A small network was shown many inputs. Here are its activations along a few directions, one row for each input.
Each table varies a few parts of the input and shows all the possible inputs, shuffled.
A made-up example of a description, with smaller parts first: values(2) and (point or ring(11) or (line(4) and ring(8))).
Shared parts are said once, and a part with two or three values counts as separate values.
In the rows, zero is written as 128.

Rows:
x1: [125 128 157 164 182 157 138 135  91 157 167 198]
x2: [ 73  64  59  91 108  46 139 136 197  68  57  56]
x3: [148  80 108 161 177 171 106 125  69 177 167 145]
x4: [184 113 130 120 157 164 185 182 102 148 205 152]
x5: [ 93 105 168 133 104  28 147 118 227 118  31  83]
x6: [151 122 117 169 134 196  78 113  59 160 152 145]
x7: [165 107 119  98 137 204 116 141  64 147 155 157]
x8: [ 96 131 154 155  75  59 131 105 245 106  41  98]
x9: [165  92 117 106 154 200 120 146  73 147 163 149]
x10: [101  84  68  89 117  41 120 125 197  52  27  63]
x11: [109  93  73  94  98  52 112 111 201  46  40  58]
x12: [109 126  54 116  62  59 105  88 194  42  57  45]
x13: [ 38 115 128  72 102  36  89 103 201  94 105  55]
x14: [163 120 122 119 112 217 103 142  64 141 166 147]
x15: [198 143 152 106 138 167 164 165  81 128 173 163]
x16: [ 32  97 126  67 108  30 103 108 185 110 111  39]
x17: [127 114 168 166 188 146 157 129  75 151 173 175]
x18: [125 159 156 171 150 171 120 129  79 151 156 204]
x19: [128 174 152 185 128 173 132 124  74 151 160 191]
x20: [163 209 158 161 149 182 163 145  87 146 156 162]
x21: [156  96 112 156 175 174  90 120  68 169 148 156]
x22: [197 178 133 127 103 174 164 161  74 132 170 162]
x23: [149 148 160 146 204 163 187 163 105 156 180 160]
x24: [185 161 129 117 118 178 157 173  89 143 180 173]
x25: [ 45 114 126  64  86  53  87  76 197  82 111  59]
x26: [156 105 113 163 155 194  80 118  73 166 155 154]
x27: [ 84  92 162 135 110  22 155 137 222 141  39  78]
x28: [112 150 149 150  57  33 140  82 226 112  44  81]
x29: [160 175 167 145 184 179 158 156 105 147 162 176]
x30: [153  77 108 106 155 192 141 153  73 163 183 141]
x31: [ 90 117  51  98  81  54 106 104 196  58  43  76]
x32: [154 169 149 136 206 157 173 162 105 164 157 187]
x33: [191 134 134  99 159 151 177 172  86 144 173 170]
x34: [157 138 100 173 117 191  79 113  57 171 150 151]
x35: [135 141 176 165 167 163 132 122  74 140 156 190]
x36: [ 50 155 112  96  45  49  88  59 197  86 124  53]
x37: [ 94 121 159 137  90  40 131 119 246 127  39 100]
x38: [ 45 138 124  86  69  56  67  72 205  82 124  49]
x39: [171 137 120 123  96 212 118 129  47 137 158 131]
x40: [142 197 148 156 163 186 160 163 108 158 165 189]
Changing only one part turns x25 into x16. The same change can be made to x11. Which row results? -> x2
Changing only one part turns x40 into x23. The same change can be made to x24. Which row results? -> x4
What is each input in this table made of? -> line(5) and (values(3) or ring(5))

Rows:
x41: [124 195 175 124 120 139 174 148 118 146 155 196]
x42: [112 120 100 143 144 179  65 104  63 132 162 123]
x43: [151 123 168 198 178 133 156 151 135 165 113 182]
x44: [159  64  94 101 133 178  97 151  83 140 154 128]
x45: [170  96  87  96  95 193  96 140  82 122 146 130]
x46: [106  92 100  91 154  66 124 121 198  73  78  87]
x47: [107 105 101 138 156 172  65 104  64 137 167 124]
x48: [162 163 162 190 141 138 165 142 123 157  97 192]
x49: [152 111 135 124 156 128 168 146  96 153 181 122]
x50: [119 157 186 129 174 129 160 162 137 161 171 174]
x51: [162 169 158 192 126 140 172 135 117 151  98 200]
x52: [ 72 144 125 140  36  58 102  92 215  88  76  70]
x53: [131 182 179 129 136 137 159 154 129 138 164 191]
x54: [171 162 127 127 139 153 154 147 101 136 160 118]
x55: [152 111 179 195 182 126 168 138 130 166 117 177]
x56: [117 135  81  90  91  87 146 105 197  63  80  98]
x57: [147 140 169 200 165 147 160 154 132 165 104 172]
x58: [156 160 159 196 157 138 165 149 127 168 100 180]
x59: [ 80 138 130 108  59  57 103  74 223 112  71  66]
x60: [161  77  94 104 119 188  99 151  80 136 147 125]
x61: [130 142  91 131 123 171  64  91  63 126 160 136]
x62: [160 131 124 120 158 136 155 153 104 154 174 119]
x63: [126 143 194 121 182 120 164 143 137 161 179 170]
x64: [ 61  92 152 102  96  17 106  88 195 119  74  60]
x65: [129 173 185 126 168 136 157 156 137 157 164 172]
x66: [101 116  86  96 116  87 148 121 184  77  70  87]
x67: [ 68 105 141 111  99  35  95  86 204 109  65  57]
x68: [110  88 111 137 161 161  72  90  60 136 175 126]
x69: [154  48 104  99 134 173 109 139  78 141 160 123]
x70: [117 181 173 129 148 136 166 162 129 160 164 180]
x71: [ 92  76 115  83 145  63 145 123 178  74  78  74]
x72: [175 177 129 122 109 159 165 135  91 123 152 129]
x73: [115 138  99 141 135 183  68 101  60 131 155 125]
x74: [ 67 115 134 128  80  39  93 102 207 101  72  60]
x75: [100  99  92 110 131  70 125 138 192  62  79  94]
x76: [165  95  85 101 110 182 101 149  78 141 145 132]
x77: [172 106  88 104  84 191 102 137  74 117 142 142]
x78: [114 123  92  88 106  96 140 106 198  61  75  85]
x79: [160 162 123 124 114 152 163 153  94 136 161 128]
x80: [ 75 130 128 120  71  47 103  84 213 113  74  66]
x81: [118 149  97 140 105 188  75  90  54 116 152 138]
x82: [153 144 126 129 141 148 161 160  98 151 166 117]
Changing only one part turns x58 into x57. The same change can be made to x80. Which row results? -> x74
What is each input in this table made of? -> line(6) and (values(2) or line(5))
Change only the values(2) part in x46. List by row number the other rows that result. -> x67
List by row number the other rows that have the line(6) part in common with x69. -> x49, x55, x63, x64, x68, x71

Rows:
x83: [115 117 112 126 113 133  94 110 121 125 122 113]
x84: [143 130 130 124 136 113 167 156 150 122 117 131]
x85: [119 140 148 138 127 103 136 124 151 129 108 132]
x86: [189 161 156 165 181 233 149 156  25 186 208 212]
x87: [115 134 145 132 133 103 144 134 157 125 117 131]
x88: [122 117 108 122 117 131 104 113 119 115 126 113]
x89: [113 127 114 124 108 128  94 105 120 123 128 110]
x90: [151 105  95 101 123 141 132 142 118 111 134 118]
x91: [129 129 144 124 136 105 152 144 153 130 119 125]
x92: [133 106 107 103 126 134 119 130 119 120 135 107]
x93: [121 111 106 114 124 132 109 121 122 114 131 113]
x94: [107 151 151 142 116 103 133 111 154 130 113 128]
x95: [108 137 148 148 123 105 132 118 154 135 106 132]
What is each input in this table made of? -> point or (values(2) and line(6))

Rows:
x96: [132  82  65  88 153 169  93 134  79 116 184 105]
x97: [157 170 159  98 131 145 187 156 131 122 171 143]
x98: [147 123 126 146  99 157  84 116  77 168 123 140]
x99: [ 59 124 121 127  67  43 102  70 227  85  56  36]
x100: [132 201 169 137 119 143 143 120 138 134 173 171]
x101: [ 77  84 106  75  71  18 127 106 215  59  61  60]
x102: [152 164 123 180 123 153 133 118 109 129 105 178]
x103: [175  98  98 110 120 151 125 159  81 152 135 117]
x104: [173 133 100 141 142 170 174 162 132 110 116 151]
x105: [131 105 171 136 198 118 175 170 165 154 134 146]
x106: [102 135 194 182 178 101 143 126 137 179 126 168]
x107: [ 98 116 103 117 137 169  51  97  44 127 153 122]
What is each input in this table made of? -> values(2) and (point or line(5))
Changing only the values(2) part turns x98 into x103. The same change can be made to x107. Which row results? -> x96
Change only the values(2) part in x97. List by row number the other rows that result. -> x100
